A small network was shown many inputs. Here are its activations along a few directions, one row for each input.
Each table varies a few parts of the input and shows all the possible inputs, shuffled.
Descriptions start from the smaller parts, as in this example, which fits no table here: one of 8 places around a ring, together with either a single point or one of 11 places around a ring or (one of 3 separate values, together with one of 4 places along a line).
Shared parts are said once, and a part with two or three values counts as separate values.
In the rows, zero is written as 128.

Other details of the inputs shift rows strongly along two fixed directions, in all tables alike. That doesn't count.

A family of inputs:
r1: [118  94 131 138 156 144 142 119  58 145 133 121 168 122 132 107]
r2: [123 103 124 138 161 134 165 123  95 137 176 130 166 116 115 128]
r3: [105  98 140 138 153 117 152 105  91 140 154 114 164 138 148  94]
r4: [111 105 160 124 125 148 153 108  76 127 152 102 160 145 126 118]
r5: [152 118 138  96 112 139  65 166 134 102 144 117 172 185 115  98]
r6: [149 172 102 102  94 100  90 151 187 122  93 141  83 136 122 151]
r7: [129 105 133 138 168 149 152 124  80 140 163 121 169 121 117 144]
r8: [103  96 125 147 145 140 162 126  86 131 161 126 167 113 129  98]
r9: [153 167 115 119  89 118  59 158 163 105  60 142  82 131 125 137]
r10: [123 114 156 123 148 157 159 107  94 138 172 113 156 142 117 140]
r11: [136 116 128  93  92 127  76 180 148 122 162 120 170 171 119  89]
r12: [103 150 116 167 136 127 165  99 101 126  58 135  70  72 155 164]
r13: [ 93  98 154 136 143 133 161 110 105 130 168 103 155 128 139 101]
r14: [116 150 128 141 124 129 173 104 123 142 109 139  69  91 122 163]
r15: [116 127 147 108 136 124 165 111  89 143 179 100 154 147 120 131]
r16: [149 158  98 120 113 107  86 149 223 111  92 159  83 115 131 143]
r17: [155  99 115 118 140 143  51 170 158  96 140 127 174 179 131  90]
r18: [103 110 145 124 111 134 153 129  66 142 165 114 150 134 115 111]
r19: [162 121 130  97 129 138  81 159 177 118 172 120 158 169 115 101]
r20: [154 161 115 126  87 125  61 152 171 108  59 140  82 126 126 132]
r21: [163 110 110 111 136 139  69 179 174 117 166 141 166 157  96 101]
r22: [124 166 137 139 124 123 171  85 117 135  88 127  78 112 135 181]
r23: [165 129 124  94 125 140  62 169 135 126 153 126 169 171  88 117]
r24: [165  97 113 113 143 135  47 166 147 109 126 134 178 185 132  82]
r25: [168 161 109 132 126 122  69 150 205 102  79 151  89 143 132 158]
r26: [118 101 127 126 155 116 167 105  99 152 174 134 177 120 127 121]
r27: [105 102 144 130 111 141 155 123  77 144 164 114 150 128 116 104]
r28: [169 123 124  99 124 148  58 166 148 127 153 126 168 170  90 114]
r29: [142 103 128  97 100 145  71 180 176 117 161 127 165 158 120  76]
r30: [126 151 124 159 150 117 169  92 124 126  88 138  80 101 154 189]
r31: [167 121 127 104 131 158  60 171 156 123 157 131 164 162  93 113]
r32: [171 158  98 129 134  85  75 138 203 114  81 154  94 137 147 138]
r33: [151 102 124 108 106 150  61 184 159 114 157 134 159 157 107  74]
r34: [ 91 146 123 165 118 122 179 103 118 129  80 142  66  71 144 146]
r35: [108 148 110 168 129 104 176  98 102 141  61 151  80  76 152 138]
r36: [ 89 151 126 165 134  99 179  83 130 121  79 127  65  85 172 150]
r37: [ 95 103 148 120 104 138 167 120  94 147 167 106 155 128 131 108]
r38: [104 151 148 150 116 132 171  88 112 120  72 125  66  94 150 163]
r39: [183 156 100 131 137 104  70 145 187 114  62 158  93 145 143 157]
r40: [118 164 122 131 115 108 166 107 106 144 102 134  73 105 116 169]
r41: [109 155 132 149 140 108 176  86 142 130 107 129  73  94 150 167]
r42: [144 169 122 115  90  99  85 152 180 104  77 124  81 144 142 128]
r43: [ 82 152 115 164 121 103 187  91 137 129  78 146  75  67 166 147]
r44: [105 108 158 122 120 132 163 112  91 136 164  91 153 140 133 105]
r45: [139 101 133 133 171 138 150 119  67 154 149 125 172 124 116 139]
r46: [101  95 152 138 146 152 149 112  87 123 153 109 160 137 131 117]
r47: [162 117 115  99 116 136  73 168 153 130 166 129 160 169  90 102]
r48: [154 161 105 109 101 119  88 152 215 118  96 150  75 123 127 144]
r49: [152 156 117 127  97 137  59 158 179 104  65 144  82 119 126 130]
r50: [119 108 143 134 159 156 153 120  84 145 166 118 162 121 108 142]
r51: [133 101 124 135 163 124 163 119  81 153 162 134 171 120 113 123]
r52: [167 178 115 109 111 114  77 146 178 107  79 141  93 154 120 157]
r53: [114 153 123 156 148  98 174  84 139 126 106 135  79  92 158 169]
r54: [101 152 148 144 111 117 179  94 129 127  87 115  64  92 156 145]
r55: [101  97 145 139 142 159 143 123  76 133 151 114 160 115 121 115]
r56: [119 164 132 133 118 108 175  89 132 138 102 117  72 108 142 166]
r57: [108 102 128 129 154 126 172 108 111 138 185 130 169 113 128 127]
r58: [ 83  97 143 133 129 139 168 119 109 137 168 120 161 112 135 101]
r59: [ 98  99 130 137 140 121 163 112  94 148 156 132 179 119 142  90]
r60: [111 110 137 108 123 137 167 112 102 154 183 109 154 132 114 130]
Each input here is: one of 2 separate values, together with one of 5 places around a ring, together with one of 6 places along a line.
Question: Changing only the choice among 2 separate values turns r26 into r59. The same change can be made to r2. Which row results?
Answer: r8
Question: Changing only the choice among 2 separate values turns r36 into r53. The same change can be made to r33. Which row results?
Answer: r14
Question: Which other rows does r10 become when the place on the line of 6 takes its other values? List them by row number.
Answer: r22, r25, r30, r39, r52
Question: Which other rows does r22 become when the place on the ring of 5 takes its other values? List them by row number.
Answer: r28, r47, r56, r60
Question: Which other rows does r50 become when the choice among 2 separate values takes its other values? List them by row number.
Answer: r55
Question: Which other rows does r23 become when the place on the ring of 5 takes its other values? List them by row number.
Answer: r6, r15, r40, r52

A family of inputs:
r61: [176 154 103 107  98 132  31 195 170 117 111 129 134 148  98 110]
r62: [143 186 122 127 129  87 175  98 139 138  78 148  53 112 131 187]
r63: [155  78 135  85 133 151  89 149  98 131 203 106 224 193  95 107]
r64: [ 70  96 168 128 123 152 191  91  66 137 183  99 132 111 115 100]
r65: [171 154  98  94  99 127  35 196 162 112  99 145 130 164 111 112]
r66: [145  97 124 151 163 124  86 141 120 114 126 139 194 151 141  76]
r67: [ 63 107 165 131 109 125 206  89  73 134 184 104 161 123 148 136]
r68: [ 93 106 158 134 124 143 191 116  48 152 172  94 149 102 103 114]
r69: [ 87  93 183 133 126 173 196 105  46 148 157  89 150 123 130 117]
r70: [108 145 115 158 156  76 143  99 159 136  56 134  75  83 192 145]
r71: [110 153 139 148  81 112 147 116 116 125  52 135  52  95 149 166]
r72: [149  90 108 134 148 142 112 148 141 133 148 162 190 122 117  87]
r73: [160 125  81 134 120 110  92 139 200 130  92 170 114 107 147  93]
r74: [159 130  85 146 142 129  77 162 184 112  87 186 138 119 116 127]
r75: [ 62 118 170 119 127 141 200  84  85 134 198  98 158 104 128 128]
r76: [136  83 142  91 121 151  87 186  95 132 201 114 211 183  98  65]
r77: [177 151  96  90 119 112  55 173 178 119 109 145 130 176 103 131]
r78: [161 138 130  98  95 141  26 187 188 100 109 137 118 148  99  96]
r79: [127 110 112 164 183 134 186 112 112 146 162 153 120  87 137 169]
r80: [125 111 159 117 143 127 203  76  62 148 176 109 152 131 122 159]
r81: [131 169 127 133 122 133 153  87 139 134  58 122  54 113 141 189]
r82: [104 110 126 167 158 106 165  78  90 143 111 128 129 107 177  95]
r83: [ 95 102 118 136 160 111 196 100 128 167 136 135 134  67 155 136]
r84: [ 65 124 148 118 123 121 211  98  77 140 187 111 154 122 142 127]
r85: [147 176 140 133 129 122 168  83 153 132  75 128  49 115 144 189]
r86: [120  64 147 108  99 146  93 164 110 121 206 106 199 193 115  58]
r87: [159 132  84 151 179 113  66 150 171  84  81 149 126 140 137 142]
r88: [ 97 105 169 126 132 179 185  98  36 149 153  89 159 123 129 134]
r89: [143  84 150  84 132 181  56 170  92 130 216 106 228 175  79  77]
r90: [176 135  92 151 181 107  82 150 174  85 104 142 109 126 151 145]
r91: [124 146  87 178 163 118 157 111 156 129  76 177  69  77 139 194]
r92: [137 185 143 138 130 108 151  81 150 141  89 143  46 103 129 193]
r93: [ 99 154 142 150  89 131 166 104 147 118  61 119  37 105 158 138]
r94: [192 160 115 113 122 104  73 162 197 128 132 135 122 161 101 137]
r95: [143 140 100 110  85 112  60 180 190 105 111 142  98 168 126  84]
r96: [152 138 104 114  83 117  61 179 201 102 116 125 103 147 110  81]
r97: [110 124 143 134 147 135 187  99  60 170 177 100 153 124 102 153]
r98: [147  88 147  85 151 167  70 147 108 144 227 108 221 190  80  98]
r99: [141 157 101 104  89 107  73 171 217  98 133 126 124 140 119 108]
r100: [104 116 132 175 182 126 166  93  66 118  99 136 158 107 147 133]
r101: [121 166 124 139  89 120 139 110 102 126  49 134  62  93 147 180]
r102: [ 95 176 142 140  94 122 171 100 168 111  77 120  60  99 168 163]
Question: Changing only one part turns r76 into r62. The same change can be made to r66. Which row results?
Answer: r90
Question: Changing only one part turns r91 into r74. The same change can be made to r81. Which row results?
Answer: r88
Question: What do these inputs look like to the network?
Answer: one of 6 places along a line, together with either one of 2 separate values or one of 5 places around a ring
Question: Which other rows does r67 become when the place on the line of 6 takes its other values? List them by row number.
Answer: r63, r71, r80, r86, r101
